Small tables with named rows and columns. After each table, cells are looked up by row and column.

Vire =
,Ridar,Num,Kun,Kegul
Kig,202,49,195,204
Bomu,198,162,199,197
Sefusez,194,198,193,201

What is the Kun of Bomu in Vire? 199
What is the Ridar of Sefusez in Vire? 194
What is the Num of Kig in Vire? 49
What is the Kegul of Kig in Vire? 204
What is the Kegul of Bomu in Vire? 197
What is the Kun of Sefusez in Vire? 193
What is the Ridar of Kig in Vire? 202
What is the Ridar of Bomu in Vire? 198
What is the Num of Sefusez in Vire? 198
What is the Kun of Kig in Vire? 195
What is the Num of Bomu in Vire? 162
What is the Kegul of Sefusez in Vire? 201

Nel =
|  | Nikofu | Vefuvaz | Bidadi | Vudulef | Ponume | Baf | Luv | Von | Nafa | Palez |
|---|---|---|---|---|---|---|---|---|---|---|
| Bip | 378 | 522 | 613 | 653 | 509 | 654 | 425 | 644 | 495 | 377 |
| Futip | 524 | 608 | 736 | 806 | 634 | 688 | 210 | 673 | 464 | 750 |
| Teb | 477 | 150 | 673 | 550 | 136 | 431 | 488 | 334 | 189 | 582 |
| Durusef | 390 | 96 | 241 | 93 | 52 | 205 | 957 | 138 | 483 | 156 |
| Dos | 446 | 298 | 335 | 322 | 290 | 234 | 660 | 254 | 470 | 369 |

What is the Luv of Futip in Nel?
210
What is the Palez of Teb in Nel?
582
What is the Vudulef of Dos in Nel?
322
What is the Ponume of Futip in Nel?
634
What is the Baf of Bip in Nel?
654
What is the Nikofu of Dos in Nel?
446
What is the Vefuvaz of Durusef in Nel?
96
What is the Von of Teb in Nel?
334
What is the Nikofu of Durusef in Nel?
390
What is the Palez of Durusef in Nel?
156
What is the Nafa of Teb in Nel?
189
What is the Vudulef of Durusef in Nel?
93
What is the Vudulef of Futip in Nel?
806
What is the Luv of Dos in Nel?
660
What is the Bidadi of Teb in Nel?
673
What is the Nafa of Durusef in Nel?
483
What is the Vefuvaz of Bip in Nel?
522
What is the Nafa of Futip in Nel?
464
What is the Vefuvaz of Teb in Nel?
150
What is the Von of Futip in Nel?
673

Devap:
,Lela,Mig,Nuda,Sov,Gudaza,Mek
Keneru,0.53,0.51,0.42,0.48,0.74,0.94
Tem,0.25,0.51,0.46,0.21,0.26,0.78
Kup,0.57,0.48,0.47,0.57,0.53,0.79
Duvum,0.38,0.39,0.34,0.36,0.43,0.95
Sek,0.22,0.52,0.47,0.18,0.24,0.76
Meb,0.43,0.59,0.62,0.43,0.28,0.55
Fazi,0.83,0.84,0.91,0.86,0.70,0.29
Vun,0.34,0.56,0.57,0.34,0.22,0.60
Tesoram,0.39,0.64,0.63,0.37,0.35,0.58

Keneru, Lela => 0.53
Tem, Gudaza => 0.26
Kup, Mig => 0.48
Duvum, Nuda => 0.34
Vun, Lela => 0.34
Tesoram, Nuda => 0.63
Vun, Mig => 0.56
Tesoram, Mig => 0.64
Sek, Nuda => 0.47
Duvum, Mig => 0.39
Duvum, Mek => 0.95
Tem, Nuda => 0.46
Fazi, Gudaza => 0.70
Kup, Mek => 0.79
Tem, Mig => 0.51
Vun, Gudaza => 0.22
Tem, Lela => 0.25
Sek, Mek => 0.76
Row with the largest Lela: Fazi

Bolagor:
|  | Basapug | Boke | Tufip | Fepanad | Kitabaf | Tupo | Begaveg | Kal | Dirirut | Zusorel |
|---|---|---|---|---|---|---|---|---|---|---|
| Fubo | 622 | 596 | 621 | 558 | 650 | 473 | 381 | 221 | 532 | 395 |
| Bunaf | 482 | 377 | 583 | 372 | 754 | 436 | 656 | 620 | 320 | 694 |
| Lof | 865 | 513 | 347 | 516 | 714 | 597 | 618 | 531 | 654 | 346 |
| Dusup | 575 | 475 | 225 | 548 | 795 | 582 | 494 | 454 | 631 | 465 |
| Fas | 912 | 644 | 502 | 613 | 475 | 701 | 546 | 709 | 483 | 475 |
| Tov | 339 | 624 | 599 | 690 | 384 | 462 | 717 | 467 | 468 | 331 |
| Nek | 475 | 554 | 506 | 787 | 735 | 591 | 506 | 676 | 479 | 892 |

What is the Kal of Fubo in Bolagor?
221
What is the Tupo of Tov in Bolagor?
462
What is the Fepanad of Fas in Bolagor?
613
What is the Zusorel of Fubo in Bolagor?
395
What is the Begaveg of Nek in Bolagor?
506
What is the Kitabaf of Bunaf in Bolagor?
754
What is the Fepanad of Fubo in Bolagor?
558
What is the Fepanad of Lof in Bolagor?
516
What is the Fepanad of Bunaf in Bolagor?
372
What is the Zusorel of Fas in Bolagor?
475
What is the Kal of Fas in Bolagor?
709
What is the Kal of Lof in Bolagor?
531
What is the Kitabaf of Fubo in Bolagor?
650
What is the Fepanad of Dusup in Bolagor?
548
What is the Basapug of Dusup in Bolagor?
575
What is the Tufip of Nek in Bolagor?
506
What is the Kal of Nek in Bolagor?
676
What is the Boke of Lof in Bolagor?
513
What is the Kitabaf of Fas in Bolagor?
475
What is the Begaveg of Dusup in Bolagor?
494

Bomalaz =
,Rofida,Dudozop,Zez,Lefeni,Roki,Mugog,Bisil,Togoka,Mitos
Kofonep,125,98,140,95,150,110,120,153,174
Vep,84,217,95,120,122,112,121,60,28
Puf,105,210,113,77,105,106,120,88,102
Pamirob,142,7,151,133,121,143,155,182,185
Vuz,91,218,97,111,117,111,121,63,38
Vam,103,214,109,82,105,107,121,80,87

What is the Lefeni of Vuz in Bomalaz?
111
What is the Togoka of Vep in Bomalaz?
60
What is the Mitos of Vuz in Bomalaz?
38
What is the Mitos of Pamirob in Bomalaz?
185
What is the Rofida of Kofonep in Bomalaz?
125
What is the Rofida of Puf in Bomalaz?
105
What is the Lefeni of Puf in Bomalaz?
77
What is the Roki of Vep in Bomalaz?
122
What is the Lefeni of Vam in Bomalaz?
82
What is the Rofida of Vam in Bomalaz?
103
What is the Dudozop of Puf in Bomalaz?
210

Nagepi
          Tes  Rokon  Nevo   Bem  Vekir  Noga  Pegules  Zases  Renumu
Togokud   606   9946  9061  2213   5109  4135     6340   6520    5311
Nulavu   6487   3814  6628   714   1138  4347     1586   8801    3551
Pak      1775   6258  5049  3482   6631  5093     8347   8080    6638

Renumu of Togokud is 5311
Pegules of Nulavu is 1586
Zases of Pak is 8080
Renumu of Pak is 6638
Nevo of Pak is 5049
Bem of Togokud is 2213
Vekir of Togokud is 5109
Bem of Nulavu is 714
Vekir of Pak is 6631
Tes of Togokud is 606
Nevo of Nulavu is 6628
Renumu of Nulavu is 3551
Noga of Nulavu is 4347
Noga of Togokud is 4135
Pegules of Pak is 8347
Rokon of Pak is 6258
Rokon of Nulavu is 3814
Bem of Pak is 3482
Which row has the largest Tes? Nulavu

Nit:
         Muv  Kivom  Zoz  Fol  Luzet  Nanirik  Lup  Lafo  Famen  Sal
Lizilup  159    132   91  105    137      154  140   120     92  110
Panesil  132     98  141  144     89      163  151    94    153  123
Kegutal   72    119  167   96    111      206  126   107    189  110
Bovinu   103    123  156   95    140      178  100   167    176   98
Mit       52     97  193  210    158       97   83    96    206  187
Dutadu   126    101  145  133     96      168  140   108    161  115
Kabeno    73     50   61  151    201      196  169   184     60   58
Vusevuf  149    101  132  166    104      106  155   124     88  149
Zulov    163    167  154  114     95      104  131   123    171  171
Kefe     139     60  146  166     35      183  182    42    162  124
Bosi     132    128  138  155    164      169  162   151    130  137
Sibuvez  118    110  135  181    207      215  209   186    131  149

Lafo of Panesil: 94
Nanirik of Sibuvez: 215
Luzet of Lizilup: 137
Fol of Mit: 210
Fol of Kefe: 166
Zoz of Kefe: 146
Zoz of Bovinu: 156
Sal of Sibuvez: 149
Zoz of Mit: 193
Fol of Bosi: 155
Luzet of Kegutal: 111
Famen of Mit: 206
Fol of Kabeno: 151
Sal of Lizilup: 110
Luzet of Panesil: 89
Kivom of Mit: 97

